A small network was shown many inputs. Here are its activations along a few directions, one row for each input.
In each table, some parts of the input vary, and every possible input appears once, in random order.
A made-up example of a description, with smaller parts first: one of 4 places along a line, together with either a single point or one of 9 places along a line or (one of 2 separate values, together with one of 8 places around a ring).
Shared parts are said once, and a part with two or three values counts as separate values.
(in the rows, 100 means zero)

Other details of the inputs shift rows strongly along two fixed directions, in all tables alike. That doesn't count.
To show where, the next rows are all for the same input, with only those details redrawn:
[111 91 123 164 133 95 111 94 100 117 90]
[111 90 124 167 133 96 113 94 100 118 90]
[111 91 123 165 133 95 111 94 100 117 90]
[99 83 95 98 109 115 115 73 90 112 93]
[110 90 121 159 131 97 113 92 99 117 90]
[101 81 96 102 109 119 121 71 90 114 92]
[110 91 123 164 133 93 109 95 100 117 91]
[111 90 123 165 133 95 112 94 100 118 90]

A family of inputs:
row 1: [93 103 87 62 88 99 96 96 93 97 97]
row 2: [99 109 103 89 84 95 88 116 113 93 108]
row 3: [106 84 108 138 101 114 120 94 104 117 110]
row 4: [96 99 85 53 66 122 108 95 104 94 104]
row 5: [97 123 100 89 109 78 77 124 102 84 89]
row 6: [107 76 105 132 93 129 130 83 104 127 105]
row 7: [99 112 97 86 88 94 83 116 106 84 104]
row 8: [110 88 124 161 128 100 117 91 104 123 93]
row 9: [97 77 88 85 81 129 123 78 99 115 114]
row 10: [96 116 104 95 109 75 78 118 103 94 95]
row 11: [97 81 92 92 94 121 120 76 94 114 106]
row 12: [95 117 93 74 93 97 92 115 104 87 94]
row 13: [97 119 107 87 91 70 67 132 114 81 117]
row 14: [105 88 91 92 100 136 128 67 86 103 79]
row 15: [104 85 94 85 95 135 128 66 96 114 90]
row 16: [97 81 91 91 87 122 120 81 100 116 112]
row 17: [109 92 118 167 123 97 113 101 97 111 96]
row 18: [95 119 107 100 110 61 66 123 103 91 105]
row 19: [112 91 125 174 136 94 113 96 98 115 86]
row 20: [95 119 101 95 112 71 72 121 97 85 89]
row 21: [98 118 92 83 92 95 83 118 101 78 94]
row 22: [94 103 85 59 89 108 103 94 93 97 88]
row 23: [95 115 103 89 106 76 79 117 104 96 96]
row 24: [99 112 98 86 87 94 85 116 108 87 106]
row 25: [104 85 92 83 94 138 130 64 93 112 89]
row 26: [111 91 121 165 126 100 115 96 96 112 90]
row 27: [106 91 112 148 111 101 112 100 106 114 107]
row 28: [95 108 80 50 79 122 112 97 98 90 89]
row 29: [97 124 104 93 102 56 57 135 106 72 115]
row 30: [99 75 82 91 84 136 125 73 87 110 100]
row 31: [97 120 101 83 91 73 69 128 109 77 113]
row 32: [96 104 80 51 72 125 109 96 101 92 96]
row 33: [99 123 102 93 96 71 66 131 105 70 107]
row 34: [107 90 114 152 119 100 113 96 99 113 101]
row 35: [96 123 107 91 99 56 58 135 110 77 118]
row 36: [104 86 91 85 97 137 129 65 91 109 87]
row 37: [98 82 87 93 90 123 119 80 94 109 107]
row 38: [97 125 102 97 113 75 74 127 100 80 85]
row 39: [95 116 111 100 108 61 67 124 107 97 108]
row 40: [98 121 101 86 93 71 66 130 107 74 112]
row 41: [89 80 73 55 79 124 104 74 90 103 114]
row 42: [97 121 106 96 106 55 58 127 102 80 112]
row 43: [94 107 92 58 75 95 91 109 105 90 114]
row 44: [100 81 99 99 100 120 121 75 96 118 101]
row 45: [106 91 116 154 119 96 110 99 102 114 104]
row 46: [108 92 111 154 115 99 110 103 100 108 101]
row 47: [97 122 102 90 108 79 79 124 105 88 91]
row 48: [95 117 109 99 108 62 68 123 105 94 106]
row 49: [97 123 107 102 109 52 56 130 99 76 108]
row 50: [94 106 83 50 77 121 112 99 102 95 93]
row 51: [95 104 90 59 81 97 95 98 97 93 108]
row 52: [91 81 72 60 80 126 111 76 85 96 110]
row 53: [96 122 93 83 101 91 84 120 99 76 87]
row 54: [96 119 104 88 105 79 80 124 108 92 95]
row 55: [97 72 82 79 78 140 128 69 94 117 108]
row 56: [95 108 89 60 77 98 94 107 101 86 110]
row 57: [98 79 85 90 86 128 122 79 93 108 109]
row 58: [95 115 106 91 106 74 77 119 106 98 98]
row 59: [97 119 103 82 89 74 69 128 111 79 115]
row 60: [98 111 95 75 84 102 92 114 110 92 102]
row 61: [109 91 120 157 123 100 115 94 101 118 97]
row 62: [98 74 80 83 81 139 126 70 90 113 104]
row 63: [109 88 119 152 120 104 119 91 102 120 97]
row 64: [94 103 93 59 80 93 92 101 101 97 112]
row 65: [98 103 84 63 73 119 103 99 97 85 96]
row 66: [100 82 95 99 103 121 121 74 90 111 96]
row 67: [111 90 123 166 133 96 113 94 100 118 90]
row 68: [100 82 98 102 108 118 120 72 93 116 94]
row 69: [95 121 106 105 114 57 61 127 97 83 99]
row 70: [108 86 109 145 104 113 121 95 104 116 108]
row 71: [97 105 78 49 73 124 108 96 98 87 94]
row 72: [96 120 102 87 105 81 81 122 106 90 93]
row 73: [95 108 79 50 81 122 110 97 95 87 87]
row 74: [97 81 88 85 86 126 122 78 98 113 111]
row 75: [97 81 95 94 94 117 117 79 97 116 108]
row 76: [97 112 93 74 84 102 92 113 107 89 100]
row 77: [100 80 102 102 106 117 120 73 97 120 97]
row 78: [115 90 111 140 115 127 132 78 97 114 80]
row 79: [97 127 104 99 105 53 54 138 104 68 111]
row 80: [94 103 91 58 79 97 95 98 99 95 109]
Q: Changing only one part turns row 78 into row 14. The same change can be made to row 73. Which row results?
A: row 53
Q: What is each input in this table made of?
A: one of 5 places along a line, together with either a single point or one of 6 places along a line or one of 9 places around a ring
Q: Change only the place on the line of 6 in row 75. List by row number the other rows that result.
A: row 6, row 9, row 16, row 44, row 77
Q: Start at row 6 and move only the place on the line of 5, one step at a time. The first step leads to row 55. Which rows follow, in order?
A: row 41, row 62, row 30
Q: Change only the place on the line of 5 in row 80. List by row number the other rows that result.
A: row 42, row 49, row 51, row 64

A family of inputs:
row 81: [125 109 136 174 100 110 135 117 129 125 92]
row 82: [102 94 92 58 73 121 130 84 86 110 79]
row 83: [101 108 92 79 84 117 101 106 110 86 108]
row 84: [107 55 91 102 102 152 139 40 88 121 98]
row 85: [105 86 104 142 129 97 86 83 95 106 111]
row 86: [99 67 88 99 101 136 149 47 77 134 95]
row 87: [91 106 88 60 89 84 89 107 84 87 95]
row 88: [103 100 88 60 71 134 132 92 111 104 100]
row 89: [104 76 93 93 59 145 162 79 95 124 101]
row 90: [118 125 132 163 127 87 113 129 116 101 74]
row 91: [96 103 81 86 92 109 99 100 87 82 90]
row 92: [90 128 117 129 142 41 35 146 120 97 105]
row 93: [101 94 119 136 127 97 108 109 117 126 94]
row 94: [107 91 87 94 73 138 116 94 103 93 104]
row 95: [81 86 84 49 122 80 62 68 84 85 121]
row 96: [113 74 111 172 119 128 146 67 88 139 92]
row 97: [96 100 84 81 92 102 104 103 85 88 92]
row 98: [86 79 94 76 122 91 93 67 82 108 109]
row 99: [118 125 133 160 119 84 108 127 117 108 75]
row 100: [90 99 77 74 78 101 86 107 97 78 121]
row 101: [88 108 92 48 75 74 73 112 99 90 120]
row 102: [113 123 138 157 117 67 92 131 113 105 81]
row 103: [110 135 130 161 138 60 65 145 115 75 87]
row 104: [74 114 86 40 102 55 21 120 106 74 129]
row 105: [90 116 96 50 75 75 67 114 109 88 119]
row 106: [95 116 79 66 98 94 64 110 93 65 93]
row 107: [98 85 87 90 73 122 127 97 94 101 112]
Q: What is each input in this table made of?
A: either one of 3 separate values or one of 6 places around a ring or (one of 2 separate values, together with one of 9 places around a ring)
Q: Change only the choice among 2 separate values in row 90. List by row number the other rows that result.
A: row 88
